Here are a small network's activations along a few directions, averaged over the inputs that share one value of a field.
Values that are neighbours, or in one group, have similar rows; names and order tell nothing.
In the rows, zero is written as 500.
Strong random noise was added to every row along 15 fixed directions; ignore it. To show where, here is one row again and again, with new noise each time:
[335 441 417 390 504 334 698 384 548 432 336 392 633 652 621 386 611 474
 459 498 344 416 388 390 491 538 549 406 356]
[534 430 536 436 487 400 439 440 415 593 575 575 461 309 527 726 452 558
 690 427 655 444 497 500 365 347 423 526 485]
[601 474 612 511 558 388 433 439 340 588 406 506 477 451 494 530 450 417
 390 482 603 665 538 542 548 558 547 515 633]
[409 420 404 423 461 434 376 425 518 435 543 569 500 479 580 494 609 609
 608 532 596 401 526 360 483 430 397 534 511]
[511 554 435 600 607 537 585 449 503 639 325 499 504 427 464 566 542 424
 500 461 514 499 482 583 450 530 459 395 409]
[499 552 591 390 438 588 493 515 587 268 603 542 529 670 498 424 495 589
 405 585 465 610 592 448 516 371 454 659 524]
[642 545 503 544 508 688 428 630 598 486 474 448 437 523 313 508 454 590
 529 425 270 545 556 555 425 500 577 471 615]
[604 474 547 429 689 568 563 589 591 615 420 498 528 475 530 440 370 513
 417 410 400 647 462 651 448 487 458 396 602]
[436 502 454 448 489 486 674 440 540 575 460 563 526 409 637 638 563 386
 567 409 523 363 422 568 441 515 485 427 520]
[638 557 486 433 661 539 551 465 604 720 402 600 453 390 428 454 540 360
 411 367 433 523 461 554 419 487 551 411 640]
[579 455 448 544 488 412 540 431 415 459 475 424 536 658 570 459 544 433
 390 600 441 646 621 485 528 429 634 514 426]
[593 343 480 512 578 487 420 619 469 439 619 421 472 365 650 476 330 505
 566 529 517 483 492 571 549 505 556 523 480]
[487 606 496 463 314 420 517 406 538 482 637 602 543 664 593 419 635 317
 533 497 396 363 408 391 548 579 604 556 388]
[602 485 592 472 573 446 462 476 489 507 580 525 527 486 507 384 520 252
 320 636 542 586 554 468 665 474 617 585 484]
[497 461 500 509 373 426 543 583 387 631 686 481 573 589 610 632 417 501
 590 470 463 516 496 621 446 482 623 383 487]
[450 456 561 491 543 704 507 485 751 440 341 546 517 508 526 560 545 594
 657 504 449 499 439 538 599 484 118 571 466]
[478 643 576 659 389 463 454 483 285 359 610 407 449 706 373 344 362 582
 356 639 649 646 532 489 604 543 634 690 255]


Field Y:
y7: [521 504 567 441 411 466 489 501 486 490 486 538 579 491 524 654 594 371
 532 471 386 446 538 477 470 541 571 446 615]
y4: [526 613 463 619 554 728 599 614 562 305 548 477 413 352 586 533 355 543
 500 473 557 442 481 643 429 528 389 581 425]
y3: [472 530 486 599 445 506 451 414 517 387 369 566 501 536 630 524 609 465
 577 519 497 437 505 405 545 628 328 544 470]
y2: [585 378 293 616 610 578 464 582 483 473 425 417 416 435 598 435 439 608
 513 514 511 537 591 554 509 530 483 434 599]
y6: [541 441 650 524 527 483 438 511 405 407 442 460 472 288 437 704 487 452
 488 553 622 553 596 497 530 493 394 593 604]
y8: [465 480 499 418 538 506 421 517 534 447 457 547 424 475 556 342 432 614
 491 392 542 473 383 480 534 646 451 536 674]
y1: [531 472 554 454 483 340 556 476 422 329 457 406 422 477 643 363 367 535
 481 398 465 460 332 445 461 645 538 600 469]
y9: [637 474 456 555 469 545 377 559 547 455 578 555 553 542 590 458 580 325
 454 586 369 548 655 481 590 537 542 483 647]
y5: [384 453 720 247 496 500 410 550 624 430 700 648 653 520 485 536 536 517
 466 649 614 554 553 400 599 288 305 580 561]
The values of Y form 3 separate groups.
Question: List the group mates of y9, in the order listed.
Answer: y3, y2
Question: List the group mates of y7, in the order listed.
Answer: y8, y5

Field T:
t9: [438 390 506 381 555 571 639 625 627 442 620 441 658 364 555 708 575 393
 481 620 412 434 621 526 449 279 485 380 533]
t8: [629 436 370 593 656 422 412 280 582 696 282 621 503 495 605 402 706 295
 567 562 503 510 484 360 634 512 294 478 362]
t6: [687 643 516 505 492 480 413 494 508 639 305 490 455 627 251 471 468 688
 558 257 190 659 469 479 224 521 446 397 574]
t7: [621 500 531 530 412 472 310 553 633 474 689 516 588 384 427 552 834  23
 533 661 225 244 569 263 626 575 709 475 453]
t2: [686 520 548 593 550 450 163 705 403 499 680 571 724 455 755 530 382 306
 610 540 367 548 527 588 483 669 487 303 348]
t4: [335 303 246 525 356 520 425 454 643 376 466 408 423 648 493 242 757 562
 552 615 380 279 523 259 761 597 613 537 666]
t5: [393 671 420 425 530 687 583 545 619 314 502 603 485 605 552 423 387 850
 536 358 553 513 441 596 237 450 300 510 401]
t1: [408 533 681 314 466 349 767 394 530 685 528 532 478 540 479 465 281 599
 569 308 522 453 215 531 415 411 458 574 380]
t3: [167 490 553 158 507 548 565 548 747 529 702 510 512 586 203 162 596 605
 312 603 557 324 347 326 690 395 662 575 569]
The values of T form 3 separate groups.
Question: List the group mates of t6, in the order listed.
Answer: t9, t7
Question: List the group mates of t4, in the order listed.
Answer: t8, t1
